These are the activations of a small neural network, seen along a few directions. Each row is one input.
Each table varies a few parts of the input and shows all the possible inputs, shuffled.
Descriptions start from the smaller parts, as in this example, which fits no table here: one of 3 separate values, together with either a single point or one of 9 places around a ring or (one of 6 places along a line, together with one of 8 places around a ring).
Shared parts are said once, and a part with two or three values counts as separate values.

Other details of the inputs shift rows strongly along two fixed directions, in all tables alike. That doesn't count.

Table:
R1: [ 36  22 -47   9  21 -20  32  14   3 -19 -18  -1  -8  -7  -4]
R2: [-29   4  31 -16 -25  13  -7 -15   8  19  15   5   9  17  -5]
R3: [-15   5   1   4  -3 -31 -10  23   2   1 -39  13   1  -1  -5]
R4: [-23  11  18   1  -7 -19  -8  11  16 -10 -45   8  10 -14 -19]
R5: [-22 -10  15  -3   2  22 -20   8  -4   5   3   7  21 -11   3]
R6: [ 25  -2 -34   1  13 -49  16  -2   6   4 -12 -18  -4  23  18]
R7: [ 22  -8  -3 -13  18  17 -25  -3 -18  -4   0   3  -6  -8  27]
R8: [-39 -14  29  -2  -5  42 -25   2 -13  18  21  16  30 -10  -1]
R9: [ 22 -13 -34  19  22 -38  17   1  12  -5 -15 -24   3  -3   9]
R10: [-38  -2  26  -7 -24  34 -25   1  -3  29  34   9   4  15  -1]
R11: [ 16 -18 -17   5  22  11   1 -17   4  -6  20 -18   5  -7  19]
R12: [ 23   7 -35   7  23  23  20   0 -17  -2  25   8   5  -6   6]
R13: [ 10 -18  -9   4  10   4   9 -15  -3  14  31 -16  16   9  23]
R14: [  4 -19 -11 -10  21  32 -27   4 -23   4  28   7   7   0  35]
R15: [-49  -2  53  -4 -39  20  -2  -6  15  27  17   5  25   6 -21]
R16: [  2 -15 -17   1  11  23 -17  -8 -17  21  45  -3  -1  18  29]
R17: [ 22  -6  -2   0   6  27   6  -3 -27 -25  24   8 -29 -10  -4]
R18: [ 18  -3 -28  20  12 -26  27  19 -15 -31  -8   4 -26   0 -11]
R19: [ -5  10  31  -2 -27 -27   9  -9  25   8 -29 -10   3  -1 -22]
R20: [-13  18   2   3 -16 -33  -4   7  20   2 -27   0 -15  13 -11]
R21: [-43  20  40  10 -38  -9  15  21   6 -23 -28  27 -20  -8 -59]
R22: [ 12  35   2   0 -11  -4  20   6   9 -10 -33  12  -9 -17 -35]
R23: [ -7  -5  26 -10  -1  26 -25  -4  -6   2  -6   6  12 -18   0]
R24: [ 19 -17  -8  -5  16  22   3 -29  -4   3  44 -16  12   6  33]
R25: [ 39  -6 -22   7  17 -31   9  -9  14 -13 -26 -27  -9 -11   6]
R26: [-13  21  20  -3 -29 -27 -11   6  18  10 -35   0 -19   8 -21]
R27: [ 38  28 -42   7  23 -19  31   4   4 -26 -21   1 -11 -10  -5]
R28: [-10   6   3  14 -13 -18  20  26  -3 -26 -18  12 -23  -3 -34]
R29: [-20  -1  42 -25 -29  34 -17 -23  -4  28  28   3   7  13  -2]
R30: [-12  -3   2  12  -6 -26  10   8  24   2 -24 -13   6  -5 -16]
R31: [ 14 -17 -16 -15  12  17  -5 -17 -12  14  44 -13   6  23  35]
R32: [ 16  -9 -17  -7  26  10 -18   0 -14 -11   4   4  -2  -3  33]
Each input here is: one of 4 places along a line, together with either one of 2 separate values or one of 6 places around a ring.
- Which other rows agree with R28 in the place on the line of 4? List them by row number. => R1, R5, R10, R14, R15, R30, R31
- Which other rows agree with R8 in the place on the line of 4? List them by row number. => R3, R6, R9, R12, R13, R16, R18

Table:
R33: [  7   8 -10   3   1 -41  13   3  22  -3 -35 -11   4   0  -5]
R34: [-33  16  29  -2 -23   2  -4  15   4   2 -25  21  -1  -6 -32]
R35: [-36   6  43  -8 -31  32  -9  -8   6  26  21  13  14   3 -18]
R36: [  2 -12   6  -5   4  47  -1 -11 -21  -3  44   8   2  -6   9]
R37: [  0 -14   3  -9   5  37 -16 -16 -19  10  47   2  -2   9  23]
R38: [ 17 -16 -19   1  20  -8  -6  -4  -7  -2   5  -8   2   3  25]
R39: [ -5  10  -1  11  -4 -15   8  12  10  -8 -23   4  -5  -5 -17]
R40: [ 10   9  -6   2   1 -34   3   9  16 -10 -39  -8  -5  -5  -7]
R41: [  0  -2  -4   4  -4  -2  11  -2   3   3   5  -2  -3   0 -11]
R42: [ 19  -3 -14  -3  12   1   0 -12  -3  -2   9  -8  -5   1  15]
R43: [-14  -4   7  -3  -6   0  -4  -2   3   8   5  -3  10   9   5]
R44: [-40  16  36   6 -30   2   7  11  10   1 -16  15   5  -8 -42]
R45: [ -2  -4   4  -5   0  -1 -12   5  -1   1  -2  -2  -4   2   5]
R46: [ 34  -3 -40   7  29 -11   4   5 -10 -16  -3  -7  -9  -4  21]
R47: [  8  15  -6   4  -3 -26  12  13   5 -17 -31   8 -11  -4 -18]
R48: [ 35 -10 -32   5  30 -18   2  -6  -2  -9  -6 -19   4  -4  28]
R49: [ -3 -11   4  -8  -1  33 -10 -13 -15  17  44  -3   5  14  19]
- What do these inputs look like to the network? => either a single point or one of 6 places around a ring or (one of 2 separate values, together with one of 5 places around a ring)
- What sort of input is R46? => one of 6 places around a ring
- Which other rows does R37 become when the choice among 2 separate values takes its other values? List them by row number. => R42

Table:
R50: [ 32 -20 -31   5  23 -43   3   0   0  -6 -11 -25  -2   9  30]
R51: [-24  18  10  27 -28 -19  44  29   6 -24 -16  23 -22  -3 -60]
R52: [-16  -1  -7   8  -7 -38  10  15  15  14 -25  -4  13   9  -8]
R53: [ 31 -17  -6  -5  19  40  -7 -27 -12   1  36 -14   5 -11  24]
R54: [-19   9  27   3 -30 -38  13  -6  35   4 -35 -10   3   6 -26]
R55: [-22  16  17   0  -8   2   4  12   6  -4 -26  16  20 -19 -25]
R56: [-17  10   8   4 -15 -12  16 -10  22  15   0  -6  16   7 -15]
R57: [ 27   4 -37   5  22 -34 -10  16  -7 -19 -27  -1 -28   7  19]
R58: [ 37   5 -24 -11  25   1  -1   0 -20 -21  -4   6 -17  -3  21]
R59: [ -2   4   8   2   0  42   1 -14  -1  15  28   2  19 -12  -2]
R60: [ 45  -3 -30   1  34 -32   9   2  -2 -31 -36 -14  -6 -17  17]
R61: [-43  -6  36   1 -16   9 -26  12   5   4 -15  10   8 -12 -15]
R62: [  9 -14 -11 -12   7  13 -17  -5 -26  14  39  -3  -8  23  31]
R63: [-40  -7  16   2  -2  36 -23   9  -7  14  17  14  21  -9  -5]
R64: [  7   4  11 -14  -8  44 -11 -15 -14  11  33   5 -12   1   1]
R65: [ -4  -2  14 -16 -16  29  -4 -18  -2  14  41   2  -8  23  11]
- What do these inputs look like to the network? => either a single point or (one of 3 separate values, together with one of 5 places around a ring)
- Which other rows does R58 become when the choice among 3 separate values takes its other values? List them by row number. => R55, R60
- Which other rows does R65 become when the choice among 3 separate values takes its other values? List them by row number. => R54, R56

Table:
R66: [  6   5  10 -11   2   4 -13  -2  -3   2 -17   5   6 -10   3]
R67: [-28   1  17   2 -11  -9 -12  18   2   6 -23  13   8  -3 -11]
R68: [ -8  13   2  -1 -13 -40   2  15  10  -8 -33   6 -15  13 -10]
R69: [-21   2  21  -9 -18  31 -20  -3  -7  14  22  10  -6   7  -3]
R70: [ 32  -3 -16  -5  12  18  11 -19 -13   1  33  -9  -6   5  17]
R71: [ 18  -6 -27   9  11 -12  15   0  -8  -4  15  -8 -11  11   7]
R72: [-20  10  19  -2 -25 -11  18   5   5   3  -5   8   1   9 -25]
R73: [  8  -8 -22   7  15 -21   5  -2   8   4  -2 -14  10   8  18]
R74: [  4  23   4  -5 -14 -35   0   6  14  -7 -39   0 -20   5 -13]
R75: [ 14  -2 -29  14  22  -2  10   9  -7 -19   2   1  -7  -8   1]
R76: [  7  25   8  -9 -14 -34   1   2  15  -8 -41   0 -19   5 -12]
R77: [  8  25   2   4  -4 -21  20   6  15 -20 -43   6  -6 -17 -28]
R78: [  8   0  -5   1  11  39   2  -7 -12  -7  26   7   3 -14   2]
R79: [ 11   7  -1  -7   2 -11   5 -16  17   7 -10 -13  13  -1   6]
R80: [ 17   1 -26  11   5 -39  24   7   2  -9 -12  -8 -13  11  -2]
R81: [-23 -17  35   4  -9  41  -7  -8  -8  -8  23   6   7 -19 -15]
R82: [ 15  -4 -28  11  23   0  11   8 -10 -19   5   3  -4  -7   7]
R83: [ 25   4 -20  -6  11  -6  -7  -5  -5  -6   3  -7 -18   8  19]
R84: [-18  16  25   0 -15  24   4   1   3  -4  -6  17   5 -18 -29]
R85: [ 21  -2 -22   1  16 -13   5 -12  12   5  -1 -18   9   2  19]
R86: [ -2  -9  17   9 -17 -27  15  -2  11  -8 -15 -13 -11   1 -21]
R87: [-24  -1  23 -16 -15  31 -16  -3 -13   9  28  15   0  12   3]
R88: [ 18   3   4  -9  -2  21  11 -20  -7   6  25  -4  -2   3   4]
R89: [-19   9  21   3 -27   8   8   1   5  14   7   5  -2   4 -27]
R90: [ -6  -4   6  -7   4   4 -11   9  -9   0  -5   9  10  -2   7]
R91: [-9 -3  4 -4 -1 -1  3 -6  8 10  7 -5 20  7  7]
R92: [ 19   1 -28  12  20   1  13   8  -5 -16   1  -1  -8 -11   0]
R93: [ 13  -5 -23  -1  12 -13  -5   4  -9  -7   4  -2 -16  14  20]
R94: [ 22  -2 -25   8   7 -12  18   0  -4  -1  10 -11 -13   8   4]
R95: [-22 -11  34   2 -14  -9 -17   7   6  -3 -27   1   5 -14 -13]
R96: [  0  12   2   1  -4 -32  -4  15  11  -3 -48   3  -1  -9 -13]
R97: [  0   5   4  -5  -2  -3   1 -13  16  12  -4  -9  14  -1   3]
R98: [  2 -22  13  -7   0  15 -18 -13  -8  -6  20  -9 -15   4  15]
R99: [ 16  -9 -23   4  25  19   7   0 -17 -17  24   5   2  -6  16]
R100: [ -7 -17   1  -5   9  27  -8 -14  -6  16  39  -5  24   8  26]
R101: [-15  -3  -2   7  -1  -8  -2   0  12  13   0  -7  13   5   1]
R102: [  1   1  -7   4   1 -11   2  -4  16  12  -6 -12  12   1   3]
R103: [-24  -7  20  -3  -7  28 -23   7  -9  16   8  12  11  -7  -2]
R104: [ 29   3 -22   3   8 -10  18  -8  -2  -3   8 -12 -11   6   6]
R105: [ -5 -16  -3  -1   9  34 -11 -14  -3  22  41  -9  19   4  21]
R106: [ -1   7  -3   7   2  15   7   6  -1  -8   0   8  -1 -14 -16]
R107: [ 18 -13 -19  -1  11   8  12  -8 -17  -1  35  -4  -2  13  19]
R108: [ 11  -8 -22   6  21 -15 -10  13  -8  -5 -13  -2  -1  -2  15]
R109: [-27   9  15   1 -21 -11 -11  12   5   4 -12  11 -13  11 -16]
R110: [  3   3   8  -8   2   4 -14   1  -3   3 -16   5   5 -10   2]
R111: [ 19  -4 -20   1  18  -9  -9   8  -6  -2 -15  -4  -1  -7  13]
R112: [-28  -1  24  -4 -11   4 -15  13  -2   8 -12  16  13  -2  -6]
R113: [-25 -21  33  -2 -13  19 -12 -17  10  14  18 -12  20  -3   1]
R114: [ -6   4   0  -2  -7   0 -11   5  -2   4   2   3 -15   9   0]
R115: [-27  10  21   0 -14  18   7  10  -1  -7  -2  21   9 -10 -26]
- What do these inputs look like to the network? => one of 5 separate values, together with either a single point or one of 9 places along a line
- The inputs of R72 and R90 match in every part but the choice among 5 separate values. If R94 is changed in the same way as R72 into R90, which row does it become? => R103
- The inputs of R88 and R66 match in every part but the choice among 5 separate values. If R70 is changed in the same way as R88 into R66, which row does it become? => R110
- Which other rows does R100 become when the choice among 5 separate values takes its other values? List them by row number. => R68, R99, R107, R112
- A walk changes only the place on the line of 9. It starts at R79 and steps to R97. List the rest of the walk in order. => R85, R102, R105, R101, R73, R100, R91
- Which other rows agree with R74 in the choice among 5 separate values? List them by row number. => R68, R69, R76, R83, R87, R93, R98, R109, R114
- Which other rows does R113 become when the choice among 5 separate values takes its other values? List them by row number. => R81, R86, R95, R98

Table:
R116: [ 12  -7 -12  -4  14  33  -1  -8 -18   1  37   3  -1  -1  17]
R117: [ 11 -17 -10  -2  13  28  -2 -13 -15   5  41  -6   5   5  21]
R118: [ 15   0 -17   2  10  -1   6   0  -4  -4   6  -3  -4   3   9]
R119: [ 33   4 -34   5  18 -40  15   2   5 -12 -22 -14 -10   4   9]
R120: [-42   0  45  -5 -33  20 -10  -8  10  24  13   7  16   5 -19]
R121: [  4   4  -1  -2  -4 -19   4  -5  11   6 -10  -9   2   8   2]
R122: [-28   3  33  -1 -24  31  -1   0  -5   3  15  18   1  -5 -25]
R123: [ -2   8   0   3  -4 -46   2  11  21  -1 -45  -8   2   0  -6]
R124: [-16  19  10  12 -20 -37  17  16  19  -8 -42   6  -8  -3 -35]
R125: [-40   3  40  -4 -27  26 -12   0   4  18   7  13  12  -5 -22]
R126: [ 14 -11 -13  -2  20  36  -7 -10 -19  -2  35   1   0  -4  19]
R127: [ 15 -11 -10  -4  20  35  -8  -5 -24 -10  28   6  -1  -8  19]
R128: [ 22  -3 -25   4  21  -9   2   6  -7 -15  -8  -2  -6  -5  13]
R129: [-11   1   9   1 -11  -8   3  -2   9   7  -3  -3   4   5  -8]
R130: [  2  14  -4   4  -9 -44  13   7  19  -3 -38  -6  -4   5 -13]
R131: [ 28  -6 -27   1  21 -16   3  -5   1  -6  -3 -15  -3   2  21]
R132: [ 15   5 -11   1   6   4   9   1  -9 -12   4   4 -10  -2  -1]
R133: [-40   0  44  -8 -28  24 -16  -6   9  23   9   8  16   0 -14]
R134: [ 14  -6 -18   1  18  -1  -2   3  -6  -8   0  -3   0  -4  14]
R135: [-16   4  13   0 -10 -15  -3  10  10   2 -26   5   5  -4 -13]
R136: [  0  -1  -3   0   3 -16  -3   3   7   0 -17  -4   4  -2   5]
R137: [-33  12  27   5 -28  -8   6  10  13   5 -16  10   3  -1 -33]
R138: [ 27   6 -30   8  17 -36  13   8   8 -16 -28 -11 -11  -2   4]
R139: [ 14  -7  -7  -3  14  36  -4  -7 -20  -8  30   4  -4  -8  11]
R140: [  0 -14   1 -12   3  22 -24  -8 -19  11  34   1  -7  17  28]
- What do these inputs look like to the network? => either a single point or (one of 4 places along a line, together with one of 6 places along a line)
- A walk changes only the place on the line of 6. It starts at R123 and steps to R136. List the rest of the walk in order. => R135, R134, R128, R127
- A walk changes only the place on the line of 6. It starts at R139 and steps to R126. List the rest of the walk in order. => R138, R125, R131, R133
